A small network was shown many inputs. Here are its activations along a few directions, one row for each input.
Each table varies a few parts of the input and shows all the possible inputs, shuffled.
A made-up example of a description, with smaller parts first: ring(8) and (point or line(11) or (values(2) and line(6))).
Shared parts are said once, and a part with two or three values counts as separate values.
In the rows, zero is written as 128.

Other details of the inputs vary at random and push rows far along two fixed directions, the same in every table; ignore that.

Rows:
row 1: [112  71 118  80 119 143  74 163  92 126 101]
row 2: [208 133 136 133 114 111 105  76 214 161 141]
row 3: [166 217 143 169 196 154 169 131 129 114  97]
row 4: [ 99  85 171  45 115 115 111 141 134  89  70]
row 5: [204 142 125 147  99 164  91 104 173 124 129]
row 6: [121 200 100 211 169 164 175 101 173 132 141]
row 7: [201 145 169 115 134 183 140 109 207 112  84]
row 8: [ 84 152  98 132 134  34 152 118  75 171 141]
row 9: [145 131 124 152 157 167  82 105 207  80 123]
row 10: [ 77 115 137 143 127  88 167 157  23 119 160]
row 11: [178 165 136 203 150 151 181 138 106 130 154]
row 12: [ 73 164 135 115 173 105 162 160  68 102  68]
row 13: [118  71 128  83 123  90  87 129 141 158  98]
row 14: [ 64  67 112  58  94 130 107 110 179 110 149]
row 15: [ 86 124 127 133 108 105 221 154  38 158 181]
row 16: [180 185 138 211 129 106 162 109 103  93 176]
row 17: [115  64 122  62 114 113 125 139 142 202 111]
row 18: [206 135 145 123 136  98  68  77 186 140 160]
row 19: [112  65 135  78 105  68  83 116 141 155 112]
row 20: [159 227 152 160 188 113 141 105 108  86 132]
row 21: [ 87 156  88 144 118  89 136 145  44 132 128]
row 22: [ 99 149  93 140 134 145 163 153  57 176 122]
row 23: [ 35 146  80 144 151 140 191 144 121 147 117]
row 24: [ 93  73 109 111  68  78  62 147 128 142 131]
row 25: [ 82 129 109 188  78  94 133 176  54  98 165]
row 26: [110 196  99 190 154 137 169  94 169 121 159]
row 27: [194 140 174  92 117 155 131 103 204 102 100]
row 28: [222 104 160 161  91 182 153 109 187 125 148]
row 29: [ 55  63 118  45 110 133 104 119 152 120 162]
row 30: [114  74 123  92  90 123  70 145 108 116 100]
row 31: [217  95 165 141  72 155 144 105 183 115 167]
row 32: [116  68 128  49  98  89 125 116 140 202 147]
row 33: [129 136 108 179 104 158  49 115 201  69 155]
row 34: [121  76 130  79 104 131  59 143 102 120 116]
row 35: [ 21 146  93 147 154  98 149 131  99 107 133]
row 36: [104  86 103 129  61 130  50 165 107 106 124]
row 37: [143 117 132 130 165 173  72 111 199  89 135]
row 38: [ 63 165 137  85 153 105 209 150  61 142 114]
row 39: [ 89 145  97 141 134  83 190 125  96 215 118]
row 40: [191 134 167 107 134 176 130 125 201 106  66]
row 41: [179 182 129 225 141 145 189 130 115 120 141]
row 42: [156 216 147 171 212 133 131 129 105  84 101]
row 43: [109  66 131  69 135  93  86 138 121 165 112]
row 44: [167 194 109 183 146 136 130 118 100 138 147]
row 45: [224 107 165 150 108 189 145 111 176 130 165]
row 46: [ 89 100 144  89  76 128  78 164 130  84  98]
row 47: [ 81 147  96 127 131  92 130 150  28 138 140]
row 48: [206 134 139 139 140 142 109  87 196 178 141]
row 49: [129  44 150  93  89 136 125 154 115 108 123]
row 50: [199 119 127 147 102 183  98 118 173 143 107]
row 51: [132  49 151  87 108 142 121 158 102 113 142]
row 52: [ 73  73 116  50 108 162 132 111 182 141 165]
row 53: [120  87 165  28 120 174 159 143 147 149  88]
row 54: [ 87 121 133 157 112  84 171 149  44 109 146]
row 55: [ 90 146  93 152 145 113 120 161  50 125  95]
row 56: [181 186 145 201 147 112 153 110  93  99 192]
row 57: [ 75 139  94 138 139  75 182 145  85 202 101]
row 58: [143 134 141 141 157 159  68  88 202  81 153]
row 59: [ 94  80 163  18  93 107 130 141 128 104  87]
row 60: [125 201 102 199 192 166 157 116 160 124 143]
row 61: [145 205 162 158 194 111 125 119 103  81 108]
row 62: [152 117 130 128 141 202 119  94 225 133 150]
row 63: [ 79 143  83 149 124 127 165 172  55 162  90]
row 64: [170 203 104 204 167 157 131 134 102 136 122]
row 65: [117  70 140  70 122  77  75 117 130 159 130]
Each input here is: values(5) and (point or (values(2) and ring(6))).
Changing only the values(5) part turns row 60 into row 17. The same change can be made to row 35. Which row results?
> row 19
Which other rows agree with row 50 in the values(5) part? List them by row number.
> row 1, row 5, row 21, row 22, row 30, row 34, row 36, row 44, row 47, row 55, row 63, row 64
Change only the values(2) part in row 13. List by row number the other rows that result.
> row 43
Change only the ring(6) part in row 41. List by row number the other rows that result.
> row 16, row 28, row 31, row 49, row 54
Change only the values(2) part in row 49. List by row number the other rows that result.
> row 51
Change only the values(5) part in row 34. List by row number the other rows that result.
> row 10, row 58, row 61, row 65

Rows:
row 66: [119 137 120 142 127 118 158 134  97 146 140]
row 67: [ 84  21 139  17  76 132 124 151 133 155 108]
row 68: [117 139 118 140 132 113 155 130 102 151 137]
row 69: [166 142 142 133 137 149 113 115 162 112 119]
row 70: [103 138 114 152 125  86  88 144  75 103 133]
row 71: [173 131 145 138 128 149 122 118 157 118 128]
row 72: [167 113 139 125 118 157  98 115 177 113 129]
row 73: [100 144 113 140 139 118 143 133 109 137 127]
row 74: [161 152 137 139 146 140 116 111 160 117 119]
row 75: [109 139 118 144 126 118 153 135 102 134 137]
row 76: [ 98 147 119 132 148 117 143 131 109 130 124]
row 77: [101 145 120 134 144 123 146 136 104 125 126]
row 78: [168 117 139 129 116 143 105 110 175 122 135]
What do these inputs look like to the network?
> point or (values(2) and ring(6))

Rows:
row 79: [167 219 115 238 170 119 140 123 101 116 144]
row 80: [172  69 163  62 110 211 112 110 238 112 116]
row 81: [ 79  38 130  49  78 110 116 150 111 134 125]
row 82: [ 74  49 127  58  93 105 121 152  95 141 127]
row 83: [201 103 143 116 115 181 138  81 241 166 149]
row 84: [ 55 165  97 158 143  79 186 160  10 150 142]
row 85: [ 43  96 106  72 124  97 126 157  78 146 111]
row 86: [168 211 117 231 156 122 139 121 112 111 144]
row 87: [165 134 146 136 126 135  83 108 177  97 129]
row 88: [ 47  85 109  64 109 101 124 155  93 140 109]
row 89: [175 191 128 201 143 124 130 113 117 107 152]
row 90: [ 38 139  94 131 131  90 166 159  42 143 115]
row 91: [154 200 116 206 170 124 121 115 115 111 128]
row 92: [217  82 181  59 113 190 135 105 222 142  98]
row 93: [165 139 145 140 139 133  82 110 167 103 131]
What do these inputs look like to the network?
> values(3) or (values(2) and ring(6))
A walk changes only the ring(6) part. It starts at row 86 and steps to row 90. List the rest of the walk in order.
> row 88, row 87, row 81, row 89
